Each row below holds a small network's activations on one record, seen along a few directions.
Each row is followed by the record's values for the fields FAFAN, PESOK, KEZEM, ZUV.
A field that a record lacks is left out.
The largest differences between rows may come from other fields.
(in the rows, 500 means zero)
Strong random noise was added to every row along 16 fixed directions; ignore it. To show where, here is one row again and again, with new noise each time:
476 325 622 599 563 619 463 373 861 589 648 383 387 446 619 540 663 319
 463 447 449 392 563 366 566 482 485 504 354 516 474 681 374 543 585
542 575 318 411 560 595 386 574 648 523 353 484 474 648 466 406 431 510
 366 501 547 537 572 649 478 297 503 705 464 482 377 519 556 538 594
554 349 283 484 412 705 581 216 670 619 375 442 517 434 518 507 462 482
 401 455 534 597 591 444 719 288 375 629 495 396 543 261 450 432 338
655 521 445 384 439 699 584 470 770 559 493 458 565 618 404 663 692 344
 437 525 610 603 718 610 653 549 574 482 558 611 569 451 544 646 602
430 383 519 676 570 597 528 438 577 631 613 502 343 337 622 465 553 567
 482 513 532 478 391 360 452 523 441 548 309 558 455 460 522 468 570
459 564 580 447 563 415 701 418 420 256 429 508 477 595 445 444 457 580
 627 241 626 495 485 441 473 744 445 480 594 377 560 557 231 475 450
625 604 282 332 358 601 408 339 544 839 431 488 413 742 443 485 604 396
 388 882 345 512 479 459 520 348 696 690 650 555 525 583 546 359 523
520 525 462 525 501 288 676 452 192 603 538 436 612 514 610 363 510 598
 680 644 255 449 419 414 621 458 423 417 661 368 583 487 425 228 324
559 579 685 385 644 395 736 691 528 631 355 317 580 591 582 447 709 463
 724 317 240 439 688 562 530 455 415 302 582 494 378 752 326 512 479
464 429 471 406 362 414 558 169 540 417 358 411 489 644 521 494 319 414
 519 492 630 473 467 477 691 591 505 583 600 316 584 544 242 367 342
431 437 558 377 443 547 491 645 554 388 449 420 489 723 436 414 604 644
 471 231 352 642 586 520 286 437 381 486 505 443 489 596 589 549 536
480 474 516 544 545 481 441 254 517 430 590 388 512 486 616 490 566 409
 479 599 582 348 454 593 461 466 389 557 419 527 516 428 301 416 410
609 547 444 456 491 454 571 485 535 339 529 515 593 633 587 468 442 528
 477 514 839 492 633 703 545 589 364 531 529 508 549 458 477 568 587
620 680 404 542 428 403 577 337 428 600 527 440 540 505 450 633 411 442
 473 742 901 441 517 713 564 780 538 608 563 688 629 468 250 380 548
439 685 439 562 668 634 489 262 540 605 435 525 231 515 448 468 505 409
 498 694 577 367 370 556 347 530 643 708 313 629 490 616 312 432 594
553 459 496 355 418 410 775 439 540 747 297 421 542 631 599 482 480 512
 592 524 468 563 506 519 725 480 474 438 611 419 476 551 451 389 424
459 303 485 718 468 368 393 653 358 575 668 312 586 276 684 431 546 699
 554 466 414 516 539 405 487 540 331 512 462 460 402 385 602 426 446
455 592 450 278 530 430 687 504 461 376 186 493 539 834 495 350 343 553
 600 453 483 583 515 761 580 378 477 502 522 326 493 573 552 479 464

361 521 563 473 527 633 517 204 424 152 204 515 361 497 475 452 347 480
 636 284 576 460 554 543 407 467 359 480 358 383 510 430 282 587 281 : FAFAN=vana, PESOK=muvi, KEZEM=dod, ZUV=fopub
599 451 290 418 548 356 418 570 618 421 511 574 507 658 656 309 390 630
 393 522 781 500 559 533 514 509 455 814 589 290 374 544 654 562 663 : FAFAN=kezi, PESOK=muvi, KEZEM=goro, ZUV=kise
447 458 518 594 238 638 441 295 366 657 397 289 444 418 469 618 525 521
 557 619 419 561 694 662 325 413 299 422 335 706 666 453 476 420 333 : FAFAN=laru, PESOK=bukid, KEZEM=dod, ZUV=kise
543 603 359 489 631 427 371 692 407 352 605 521 637 489 399 462 636 660
 424 492 506 542 447 614 337 446 425 628 561 500 436 247 614 483 503 : FAFAN=vep, PESOK=muvi, ZUV=kise
426 492 334 436 527 515 402 425 316 358 340 430 586 530 543 402 399 475
 547 621 458 531 465 667 606 419 635 628 486 358 402 266 663 532 376 : FAFAN=vana, PESOK=bukid, KEZEM=goro, ZUV=kise
483 356 634 437 229 533 227 446 287 427 558 423 498 513 603 496 667 497
 590 475 249 454 607 198 345 554 535 361 670 471 431 523 543 601 321 : FAFAN=fam, PESOK=muvi
427 526 525 473 386 503 204 472 299 98 524 642 405 570 460 428 337 526
 483 478 569 451 392 273 378 611 545 500 591 409 495 444 487 557 444 : FAFAN=kezi, PESOK=muvi, KEZEM=dod, ZUV=kise
424 548 527 590 380 331 504 460 319 421 550 497 497 503 371 541 343 611
 529 528 501 526 341 454 478 624 421 448 551 480 680 500 342 260 394 : FAFAN=vep, PESOK=muvi, KEZEM=dod, ZUV=kise
676 531 476 454 479 478 164 695 342 338 541 403 767 302 584 544 638 443
 447 432 509 382 710 483 467 404 365 442 707 574 263 186 434 654 325 : FAFAN=gopil, PESOK=muvi, ZUV=kise
420 573 616 378 664 512 687 447 672 433 393 601 360 768 549 347 412 404
 526 482 463 419 445 659 446 309 463 466 336 442 571 832 495 499 652 : FAFAN=kezi, PESOK=bukid, KEZEM=goro, ZUV=kise
549 516 420 486 575 661 475 525 693 348 482 497 526 478 363 515 483 421
 390 290 542 542 665 514 539 397 437 570 492 468 550 468 413 582 538 : FAFAN=kezi, PESOK=muvi, KEZEM=goro, ZUV=kise
566 765 432 281 637 607 400 382 489 486 439 603 529 671 409 531 691 392
 348 700 517 395 325 775 263 259 581 578 488 692 393 320 446 522 462 : FAFAN=kezi, PESOK=bukid, ZUV=fopub
563 482 595 430 422 454 369 354 536 421 562 480 455 602 606 502 625 443
 528 504 544 363 578 380 387 577 460 483 602 486 452 631 326 559 449 : FAFAN=kezi, PESOK=muvi, KEZEM=dod, ZUV=fopub
595 704 593 469 595 477 754 587 181 300 291 679 411 450 592 390 406 592
 816 393 711 450 713 458 438 760 422 349 572 498 484 563 461 711 542 : FAFAN=kezi, PESOK=bukid, KEZEM=goro, ZUV=fopub
420 460 514 541 417 443 580 247 303 536 468 312 521 473 526 530 547 459
 676 652 421 478 582 650 482 610 523 508 456 491 656 508 473 409 356 : FAFAN=gopil, PESOK=bukid, KEZEM=goro, ZUV=kise
500 516 417 520 600 460 382 559 416 639 424 559 587 357 570 470 407 376
 534 715 226 409 318 381 809 254 710 453 555 404 305 366 598 436 358 : FAFAN=laru, PESOK=bukid
525 522 437 358 580 714 691 384 658 425 468 729 454 704 480 427 620 524
 466 524 407 585 424 519 517 213 408 424 439 439 596 373 671 530 503 : FAFAN=vep, PESOK=muvi, KEZEM=dod, ZUV=kise
515 651 431 459 631 429 438 561 273 423 370 558 454 368 429 416 458 607
 504 362 545 443 372 321 347 578 504 646 648 457 328 354 296 451 401 : FAFAN=laru, PESOK=muvi, KEZEM=goro, ZUV=kise
363 421 465 489 484 652 397 202 373 110 291 379 368 497 467 403 482 450
 707 341 434 502 740 442 424 600 516 634 447 262 546 466 453 651 314 : FAFAN=temo, PESOK=muvi, KEZEM=goro, ZUV=kise
538 445 373 546 432 397 559 294 435 602 525 488 535 452 566 445 395 545
 495 601 499 457 482 438 601 408 375 585 572 382 612 475 386 290 363 : FAFAN=kezi, PESOK=muvi, ZUV=kise
489 481 669 428 294 538 538 583 452 447 399 533 526 542 477 659 448 439
 546 545 550 605 501 562 586 575 479 201 489 634 554 409 627 588 466 : FAFAN=kezi, PESOK=bukid, KEZEM=dod, ZUV=fopub
525 582 434 539 610 615 451 231 511 590 410 497 315 487 667 395 505 285
 615 858 425 290 577 544 542 321 533 596 350 509 503 613 462 484 498 : FAFAN=vep, PESOK=muvi, KEZEM=goro, ZUV=kise
565 441 536 498 319 571 425 682 478 678 495 417 450 508 529 502 597 547
 518 514 386 584 780 449 357 494 429 455 518 614 523 662 709 594 612 : FAFAN=temo, PESOK=bukid, KEZEM=goro, ZUV=kise
617 472 548 558 397 524 473 173 474 508 589 508 388 460 698 462 519 336
 596 678 543 277 670 263 543 525 362 457 575 486 638 657 247 452 417 : FAFAN=laru, PESOK=muvi, KEZEM=dod, ZUV=kise
505 366 509 344 307 621 382 467 621 499 512 531 402 688 494 431 530 490
 345 367 391 561 498 206 434 448 536 559 643 405 487 615 515 522 527 : FAFAN=vana, PESOK=bukid, KEZEM=goro, ZUV=kise
560 561 379 468 359 721 549 576 456 706 104 566 420 425 442 436 143 460
 501 415 379 587 713 381 704 196 447 434 531 494 494 580 493 498 439 : FAFAN=vana, PESOK=bukid, KEZEM=dod, ZUV=kise
449 724 484 585 714 313 485 694 382 392 495 549 496 610 468 326 255 496
 561 605 431 384 493 741 443 383 513 540 401 455 566 822 499 417 654 : FAFAN=laru, PESOK=muvi, KEZEM=goro, ZUV=fopub
676 585 337 494 492 355 601 475 596 674 548 485 519 648 511 481 495 529
 509 677 688 505 710 642 544 624 525 698 604 474 613 752 514 469 678 : FAFAN=laru, PESOK=muvi, KEZEM=goro, ZUV=fopub
511 593 300 491 599 745 216 664 654 457 509 422 549 485 179 541 567 311
 321 470 207 573 608 497 547 282 752 682 527 507 496 469 580 551 570 : FAFAN=laru, PESOK=bukid, KEZEM=goro, ZUV=kise
495 501 520 515 428 401 495 572 394 458 457 296 623 647 499 458 577 579
 699 486 297 550 900 806 375 443 386 440 466 453 615 751 646 568 474 : FAFAN=temo, PESOK=bukid

Which values does each new row have?
498 486 584 616 385 458 282 540 295 366 618 551 426 438 625 425 389 470
 603 609 468 367 583 272 473 613 523 410 550 486 520 648 516 551 521 : FAFAN=vep, PESOK=muvi, ZUV=kise
621 560 451 284 446 508 426 340 535 523 420 487 538 724 567 500 618 255
 550 786 427 408 628 565 615 455 694 544 658 446 488 598 563 582 482 : FAFAN=laru, PESOK=bukid, KEZEM=goro, ZUV=kise
430 422 574 482 356 551 371 616 511 700 351 412 467 414 549 581 393 380
 433 663 429 540 446 596 552 352 515 412 366 656 420 444 692 492 505 : FAFAN=vep, PESOK=bukid, KEZEM=goro, ZUV=kise
512 553 393 654 292 490 389 424 387 702 759 550 350 494 376 513 361 575
 286 724 630 506 379 352 300 655 534 687 535 679 767 653 423 247 667 : FAFAN=laru, PESOK=bukid, KEZEM=goro, ZUV=kise
493 468 335 566 526 440 415 554 400 317 464 514 560 474 472 457 395 524
 644 579 469 578 597 471 746 641 721 604 571 256 472 424 736 610 481 : FAFAN=temo, PESOK=muvi, KEZEM=goro, ZUV=fopub
633 574 605 517 509 451 350 705 463 504 784 460 569 402 389 609 797 362
 469 535 304 412 535 231 444 640 566 408 736 620 545 541 394 473 551 : FAFAN=kezi, PESOK=muvi, KEZEM=goro, ZUV=kise
540 515 320 415 501 548 674 418 398 480 393 550 577 682 580 397 530 582
 649 708 473 621 606 719 639 414 540 512 487 382 560 373 843 567 487 : FAFAN=vana, PESOK=bukid, KEZEM=dod, ZUV=kise
730 627 343 385 472 405 684 347 458 634 564 673 632 596 627 411 386 544
 326 636 776 387 431 554 557 310 270 540 690 539 595 412 283 308 468 : FAFAN=gopil, PESOK=muvi, ZUV=kise
478 387 820 284 376 220 736 577 462 526 488 561 610 694 702 500 536 561
 556 410 479 487 272 455 528 527 346 155 638 455 450 562 480 432 407 : FAFAN=kezi, PESOK=muvi
423 592 389 559 437 656 253 657 338 391 635 755 301 536 274 430 419 678
 296 550 450 622 288 294 167 501 610 634 472 581 574 447 746 494 663 : FAFAN=kezi, PESOK=muvi, KEZEM=goro, ZUV=fopub
279 399 761 304 444 241 256 561 567 417 515 359 472 794 545 439 566 499
 372 434 258 411 108 506 234 362 455 461 497 437 333 662 387 311 405 : FAFAN=kezi, PESOK=muvi, KEZEM=dod, ZUV=kise
426 372 515 506 536 286 524 694 595 310 523 517 511 519 483 464 339 613
 499 279 667 597 381 363 663 791 584 596 590 255 423 534 553 517 601 : FAFAN=kezi, PESOK=muvi, KEZEM=goro, ZUV=kise
531 458 420 711 566 637 403 651 632 578 693 530 466 337 471 479 467 502
 396 467 463 504 657 439 492 406 490 571 378 564 560 616 623 560 693 : FAFAN=gopil, PESOK=bukid, KEZEM=goro, ZUV=kise
514 445 485 538 447 430 314 402 574 526 510 338 512 510 559 439 432 381
 461 517 362 361 655 469 508 304 364 570 525 420 534 709 292 381 408 : FAFAN=temo, PESOK=muvi, KEZEM=dod, ZUV=kise
391 418 569 255 162 454 338 450 588 569 432 576 370 835 337 578 367 491
 238 556 525 647 215 431 338 542 671 565 589 520 563 651 629 415 564 : FAFAN=kezi, PESOK=bukid, KEZEM=goro, ZUV=fopub
